Each row below holds a small network's activations on one record, seen along a few directions.
After each row come some of the record's fields: MEBI, DUBU, BUTU, LEPI, LADAR, ZUBEN, MIZAZ, RIN.
Not every record has every field; a missing one is written missing.
The largest differences between rows may come from other fields.
In the rows, zero is written as 500.
Random noise pushes rows far along 2 fixed directions. That doesn't count. These rows show it; they differ only by the noise:
[506 333 208 328 604 521 502 289 780 356 272 815 510 625 669 698 587 418]
[543 449 706 492 556 668 555 470 451 385 455 443 421 414 613 414 552 587]
[581 528 878 545 550 684 726 534 347 329 636 562 551 355 394 247 729 478]
[497 332 330 370 584 582 403 332 694 412 231 541 370 564 803 679 439 583]

[531 532 580 557 505 551 592 542 384 521 574 574 513 515 406 400 426 477] | (MEBI fazam; DUBU missing; BUTU missing; LEPI gal; LADAR fopu; ZUBEN mivu; MIZAZ pobuz; RIN missing)
[517 698 681 606 455 513 608 631 279 479 669 440 519 441 292 251 505 543] | (MEBI fazam; DUBU dafar; BUTU nel; LEPI zivon; LADAR missing; ZUBEN missing; MIZAZ missing; RIN dupu)
[580 580 725 547 560 594 660 553 327 467 697 566 617 402 260 329 685 456] | (MEBI fazam; DUBU missing; BUTU missing; LEPI zivon; LADAR missing; ZUBEN missing; MIZAZ missing; RIN dupu)
[594 459 584 488 655 544 650 444 544 385 601 782 797 506 360 493 927 358] | (MEBI pipu; DUBU missing; BUTU missing; LEPI zivon; LADAR missing; ZUBEN missing; MIZAZ missing; RIN dupu)
[402 382 516 620 659 593 468 525 523 547 448 601 474 535 646 496 349 524] | (MEBI fazam; DUBU nubop; BUTU motab; LEPI gal; LADAR zabeg; ZUBEN mivu; MIZAZ pobuz; RIN missing)
[492 508 775 684 512 630 601 647 332 544 709 520 532 428 476 287 439 484] | (MEBI fazam; DUBU dafar; BUTU motab; LEPI gal; LADAR zabeg; ZUBEN mivu; MIZAZ gimeg; RIN missing)
[518 496 614 563 537 615 493 541 451 527 561 422 520 416 523 438 476 513] | (MEBI fazam; DUBU dafar; BUTU motab; LEPI gal; LADAR zabeg; ZUBEN mivu; MIZAZ gimeg; RIN missing)
[555 578 343 397 412 413 517 461 530 519 558 624 515 552 359 572 514 415] | (MEBI fazam; DUBU missing; BUTU missing; LEPI zivon; LADAR missing; ZUBEN missing; MIZAZ missing; RIN lumu)
[499 506 315 467 428 447 448 379 597 497 440 533 490 538 588 585 428 455] | (MEBI fazam; DUBU dafar; BUTU madu; LEPI gal; LADAR zabeg; ZUBEN mivu; MIZAZ gimeg; RIN missing)
[671 717 855 512 396 550 591 606 299 452 682 327 507 311 200 323 711 524] | (MEBI pipu; DUBU missing; BUTU missing; LEPI zivon; LADAR missing; ZUBEN missing; MIZAZ missing; RIN lumu)
[551 528 418 418 546 459 695 391 544 379 621 844 778 499 216 510 851 233] | (MEBI fazam; DUBU missing; BUTU missing; LEPI gal; LADAR fopu; ZUBEN mivu; MIZAZ gimeg; RIN missing)
[427 399 750 704 672 648 596 641 399 518 650 587 548 459 595 342 462 516] | (MEBI fazam; DUBU dafar; BUTU motab; LEPI gal; LADAR zabeg; ZUBEN mivu; MIZAZ pobuz; RIN missing)
[535 443 643 587 580 552 579 503 470 486 484 553 574 520 517 510 566 524] | (MEBI pipu; DUBU missing; BUTU missing; LEPI gal; LADAR zabeg; ZUBEN mivu; MIZAZ pobuz; RIN missing)
[440 455 528 585 479 549 472 537 482 556 547 491 486 504 616 489 370 492] | (MEBI fazam; DUBU dafar; BUTU motab; LEPI gal; LADAR zabeg; ZUBEN mivu; MIZAZ gimeg; RIN missing)
[425 494 250 503 605 407 489 460 640 530 405 776 505 658 517 577 454 450] | (MEBI fazam; DUBU nubop; BUTU nel; LEPI zivon; LADAR missing; ZUBEN missing; MIZAZ missing; RIN dupu)
[507 559 438 520 556 499 616 510 527 442 606 759 657 561 295 405 578 377] | (MEBI fazam; DUBU dafar; BUTU motab; LEPI zivon; LADAR missing; ZUBEN missing; MIZAZ missing; RIN dupu)
[446 361 241 470 648 490 463 355 713 469 427 782 571 610 672 651 557 447] | (MEBI fazam; DUBU dafar; BUTU madu; LEPI zivon; LADAR missing; ZUBEN missing; MIZAZ missing; RIN dupu)
[547 630 562 424 412 503 418 628 248 516 438 132 392 474 442 410 485 652] | (MEBI pel; DUBU missing; BUTU missing; LEPI zivon; LADAR missing; ZUBEN missing; MIZAZ missing; RIN dupu)
[529 421 658 557 613 602 451 523 500 518 464 264 446 393 644 523 563 635] | (MEBI gokuz; DUBU missing; BUTU missing; LEPI gal; LADAR zabeg; ZUBEN gad; MIZAZ gimeg; RIN missing)
[429 441 521 650 592 528 609 558 475 506 594 739 587 593 507 395 427 419] | (MEBI fazam; DUBU dafar; BUTU motab; LEPI gal; LADAR zabeg; ZUBEN mivu; MIZAZ pobuz; RIN missing)
[479 519 598 559 559 561 483 581 466 516 531 367 450 449 548 447 373 563] | (MEBI fazam; DUBU dafar; BUTU motab; LEPI gal; LADAR zabeg; ZUBEN gad; MIZAZ pobuz; RIN missing)
[602 349 333 423 690 533 532 338 719 415 317 720 672 567 552 681 752 419] | (MEBI pipu; DUBU missing; BUTU missing; LEPI gal; LADAR fopu; ZUBEN mivu; MIZAZ pobuz; RIN missing)
[587 593 405 334 444 388 525 383 627 409 380 464 604 466 369 680 691 413] | (MEBI pipu; DUBU missing; BUTU missing; LEPI gal; LADAR suler; ZUBEN ros; MIZAZ gimeg; RIN missing)
[442 450 794 706 630 692 468 665 331 585 607 335 392 440 655 328 301 710] | (MEBI fazam; DUBU dafar; BUTU motab; LEPI zivon; LADAR missing; ZUBEN missing; MIZAZ missing; RIN dupu)
[569 445 861 664 588 596 600 626 321 451 589 431 567 420 511 300 560 576] | (MEBI pipu; DUBU missing; BUTU missing; LEPI gal; LADAR zabeg; ZUBEN mivu; MIZAZ pobuz; RIN missing)
[612 535 452 425 467 503 420 457 582 489 474 529 524 528 452 568 624 468] | (MEBI pipu; DUBU missing; BUTU missing; LEPI zivon; LADAR missing; ZUBEN missing; MIZAZ missing; RIN lumu)
[516 674 251 336 159 327 551 470 484 506 482 306 438 578 334 599 353 501] | (MEBI pel; DUBU missing; BUTU missing; LEPI gal; LADAR gufuz; ZUBEN mivu; MIZAZ gimeg; RIN missing)
[442 571 522 483 435 418 498 550 436 505 511 363 387 499 516 536 339 532] | (MEBI fazam; DUBU missing; BUTU missing; LEPI gal; LADAR suler; ZUBEN mivu; MIZAZ gimeg; RIN missing)
[475 486 819 733 550 647 626 694 306 562 731 563 517 449 496 242 386 503] | (MEBI fazam; DUBU dafar; BUTU motab; LEPI gal; LADAR zabeg; ZUBEN mivu; MIZAZ pobuz; RIN missing)
[518 555 538 432 458 510 475 480 444 477 441 268 445 405 503 547 439 530] | (MEBI fazam; DUBU missing; BUTU missing; LEPI gal; LADAR zabeg; ZUBEN ros; MIZAZ gimeg; RIN missing)
[492 500 316 416 436 406 575 431 582 475 503 715 590 562 433 610 529 300] | (MEBI fazam; DUBU missing; BUTU missing; LEPI gal; LADAR zabeg; ZUBEN ros; MIZAZ gimeg; RIN missing)
[472 469 610 631 563 575 538 630 455 573 614 572 467 519 557 392 333 511] | (MEBI fazam; DUBU dafar; BUTU motab; LEPI gal; LADAR zabeg; ZUBEN gad; MIZAZ pobuz; RIN missing)
[569 448 563 430 582 557 375 380 607 502 319 196 436 374 678 676 629 663] | (MEBI pipu; DUBU missing; BUTU missing; LEPI gal; LADAR zabeg; ZUBEN gad; MIZAZ gimeg; RIN missing)
[435 469 538 537 534 497 478 558 452 535 431 382 364 519 641 535 247 577] | (MEBI fazam; DUBU missing; BUTU missing; LEPI gal; LADAR zabeg; ZUBEN ros; MIZAZ pobuz; RIN missing)
[575 451 546 402 494 496 448 506 516 484 496 321 539 490 608 456 608 449] | (MEBI pel; DUBU missing; BUTU missing; LEPI gal; LADAR suler; ZUBEN mivu; MIZAZ gimeg; RIN missing)
[482 498 221 388 441 324 535 569 470 542 500 772 553 711 452 538 461 356] | (MEBI pel; DUBU missing; BUTU missing; LEPI zivon; LADAR missing; ZUBEN missing; MIZAZ missing; RIN vopun)
[503 512 259 358 437 394 408 413 602 528 447 513 442 566 530 703 455 488] | (MEBI fazam; DUBU missing; BUTU missing; LEPI zivon; LADAR missing; ZUBEN missing; MIZAZ missing; RIN lumu)
[533 632 385 362 425 409 489 419 496 435 462 403 505 487 336 567 537 489] | (MEBI fazam; DUBU missing; BUTU missing; LEPI zivon; LADAR missing; ZUBEN missing; MIZAZ missing; RIN dupu)
[505 506 523 551 609 571 448 475 487 569 453 489 489 467 531 484 535 562] | (MEBI fazam; DUBU nubop; BUTU nel; LEPI zivon; LADAR missing; ZUBEN missing; MIZAZ missing; RIN dupu)
[494 568 383 339 413 439 508 407 581 456 528 494 388 497 537 513 527 483] | (MEBI pel; DUBU missing; BUTU missing; LEPI zivon; LADAR missing; ZUBEN missing; MIZAZ missing; RIN lumu)
[503 574 531 415 413 525 426 494 494 484 491 255 303 403 672 462 451 639] | (MEBI pel; DUBU missing; BUTU missing; LEPI zivon; LADAR missing; ZUBEN missing; MIZAZ missing; RIN lumu)
[666 604 604 416 439 501 494 465 481 490 543 418 546 457 357 530 685 508] | (MEBI pipu; DUBU missing; BUTU missing; LEPI zivon; LADAR missing; ZUBEN missing; MIZAZ missing; RIN lumu)
[464 555 606 625 596 528 701 623 433 445 721 804 644 556 292 288 550 390] | (MEBI fazam; DUBU dafar; BUTU motab; LEPI zivon; LADAR missing; ZUBEN missing; MIZAZ missing; RIN dupu)
[473 535  81 343 502 354 486 347 741 407 407 762 641 643 371 667 565 334] | (MEBI fazam; DUBU dafar; BUTU motab; LEPI zivon; LADAR missing; ZUBEN missing; MIZAZ missing; RIN dupu)
[482 302 164 388 533 383 389 403 652 479 309 645 501 559 620 731 516 551] | (MEBI pel; DUBU missing; BUTU missing; LEPI zivon; LADAR missing; ZUBEN missing; MIZAZ missing; RIN dupu)
[530 605 789 585 414 545 671 602 267 493 743 477 562 380 320 320 582 422] | (MEBI fazam; DUBU missing; BUTU missing; LEPI gal; LADAR zabeg; ZUBEN mivu; MIZAZ gimeg; RIN missing)
[499 653 172 305 379 281 537 368 599 392 468 654 576 613 243 628 573 367] | (MEBI fazam; DUBU missing; BUTU missing; LEPI zivon; LADAR missing; ZUBEN missing; MIZAZ missing; RIN dupu)
[479 463 385 403 487 509 316 420 533 543 306 194 330 472 714 702 302 643] | (MEBI fazam; DUBU missing; BUTU missing; LEPI gal; LADAR zabeg; ZUBEN mivu; MIZAZ gimeg; RIN missing)

Here are new rows. What are their fields?
[455 384 331 545 634 550 416 467 564 564 410 616 493 582 687 581 424 554] | (MEBI fazam; DUBU dafar; BUTU nel; LEPI zivon; LADAR missing; ZUBEN missing; MIZAZ missing; RIN dupu)
[475 737 556 515 355 395 551 533 314 423 614 356 529 448 282 354 557 518] | (MEBI fazam; DUBU dafar; BUTU nel; LEPI zivon; LADAR missing; ZUBEN missing; MIZAZ missing; RIN dupu)
[502 634 779 676 570 563 710 696 271 468 747 597 585 438 289 191 574 481] | (MEBI fazam; DUBU dafar; BUTU nel; LEPI zivon; LADAR missing; ZUBEN missing; MIZAZ missing; RIN dupu)
[433 474 522 574 436 479 431 550 389 588 457 331 319 542 677 526 168 627] | (MEBI fazam; DUBU missing; BUTU missing; LEPI gal; LADAR zabeg; ZUBEN mivu; MIZAZ pobuz; RIN missing)
[387 449 665 708 564 580 456 596 373 595 512 433 377 519 659 386 220 613] | (MEBI fazam; DUBU nubop; BUTU motab; LEPI gal; LADAR zabeg; ZUBEN mivu; MIZAZ pobuz; RIN missing)
[480 635 479 496 373 409 560 473 459 468 660 652 608 488 249 434 614 332] | (MEBI fazam; DUBU nubop; BUTU motab; LEPI zivon; LADAR missing; ZUBEN missing; MIZAZ missing; RIN lumu)
[450 392 550 561 633 552 552 539 473 512 531 610 504 519 599 518 458 495] | (MEBI fazam; DUBU missing; BUTU missing; LEPI gal; LADAR zabeg; ZUBEN mivu; MIZAZ pobuz; RIN missing)
[558 588 210 325 443 350 578 426 638 463 550 800 600 591 263 622 608 297] | (MEBI fazam; DUBU missing; BUTU missing; LEPI zivon; LADAR missing; ZUBEN missing; MIZAZ missing; RIN lumu)
[653 496 687 490 627 640 517 446 480 445 498 426 576 398 465 486 765 559] | (MEBI pipu; DUBU missing; BUTU missing; LEPI zivon; LADAR missing; ZUBEN missing; MIZAZ missing; RIN dupu)
[494 492 557 522 572 515 627 502 431 453 642 699 625 502 379 455 665 413] | (MEBI fazam; DUBU missing; BUTU missing; LEPI zivon; LADAR missing; ZUBEN missing; MIZAZ missing; RIN dupu)
[487 572 273 402 448 390 464 436 541 489 439 557 453 620 427 592 390 514] | (MEBI fazam; DUBU missing; BUTU missing; LEPI zivon; LADAR missing; ZUBEN missing; MIZAZ missing; RIN dupu)
[564 496 841 590 494 638 425 574 334 504 475  29 349 281 609 472 410 763] | (MEBI pipu; DUBU missing; BUTU missing; LEPI gal; LADAR zabeg; ZUBEN mivu; MIZAZ gimeg; RIN missing)
[532 443 610 495 571 610 298 425 559 528 302 113 382 396 759 614 473 684] | (MEBI pipu; DUBU missing; BUTU missing; LEPI gal; LADAR zabeg; ZUBEN mivu; MIZAZ gimeg; RIN missing)
[490 573 496 536 436 490 455 536 474 572 585 556 455 508 423 455 398 481] | (MEBI fazam; DUBU nubop; BUTU motab; LEPI zivon; LADAR missing; ZUBEN missing; MIZAZ missing; RIN lumu)
[465 410 705 655 671 633 570 560 452 496 590 549 510 436 658 388 500 540] | (MEBI fazam; DUBU dafar; BUTU madu; LEPI gal; LADAR zabeg; ZUBEN mivu; MIZAZ pobuz; RIN missing)
[434 431 197 418 567 422 402 437 638 532 341 606 393 681 633 694 282 554] | (MEBI fazam; DUBU missing; BUTU missing; LEPI zivon; LADAR missing; ZUBEN missing; MIZAZ missing; RIN dupu)
[406 381 262 464 580 432 431 456 628 540 348 602 404 648 701 699 273 512] | (MEBI fazam; DUBU missing; BUTU missing; LEPI gal; LADAR zabeg; ZUBEN mivu; MIZAZ pobuz; RIN missing)
[498 535  74 279 360 301 407 306 671 480 397 610 517 624 456 774 516 386] | (MEBI fazam; DUBU missing; BUTU missing; LEPI zivon; LADAR missing; ZUBEN missing; MIZAZ missing; RIN lumu)
[492 658 520 404 370 328 587 533 461 468 599 611 533 451 173 440 741 332] | (MEBI pel; DUBU missing; BUTU missing; LEPI zivon; LADAR missing; ZUBEN missing; MIZAZ missing; RIN lumu)
[596 504 381 390 399 401 435 404 570 446 451 436 533 479 476 657 611 519] | (MEBI pipu; DUBU missing; BUTU missing; LEPI zivon; LADAR missing; ZUBEN missing; MIZAZ missing; RIN lumu)
[472 481 521 582 626 529 637 531 463 457 639 779 682 504 417 413 707 384] | (MEBI fazam; DUBU dafar; BUTU nel; LEPI zivon; LADAR missing; ZUBEN missing; MIZAZ missing; RIN dupu)
[523 462 416 421 501 539 370 437 528 558 378 314 391 467 643 654 378 585] | (MEBI fazam; DUBU missing; BUTU missing; LEPI gal; LADAR zabeg; ZUBEN mivu; MIZAZ gimeg; RIN missing)
[573 379 682 494 652 655 357 441 548 483 354 174 494 378 771 580 658 655] | (MEBI pipu; DUBU missing; BUTU missing; LEPI gal; LADAR zabeg; ZUBEN mivu; MIZAZ gimeg; RIN missing)
[608 515 587 473 441 523 365 517 460 559 461 247 359 430 589 554 395 689] | (MEBI pipu; DUBU missing; BUTU missing; LEPI zivon; LADAR missing; ZUBEN missing; MIZAZ missing; RIN lumu)
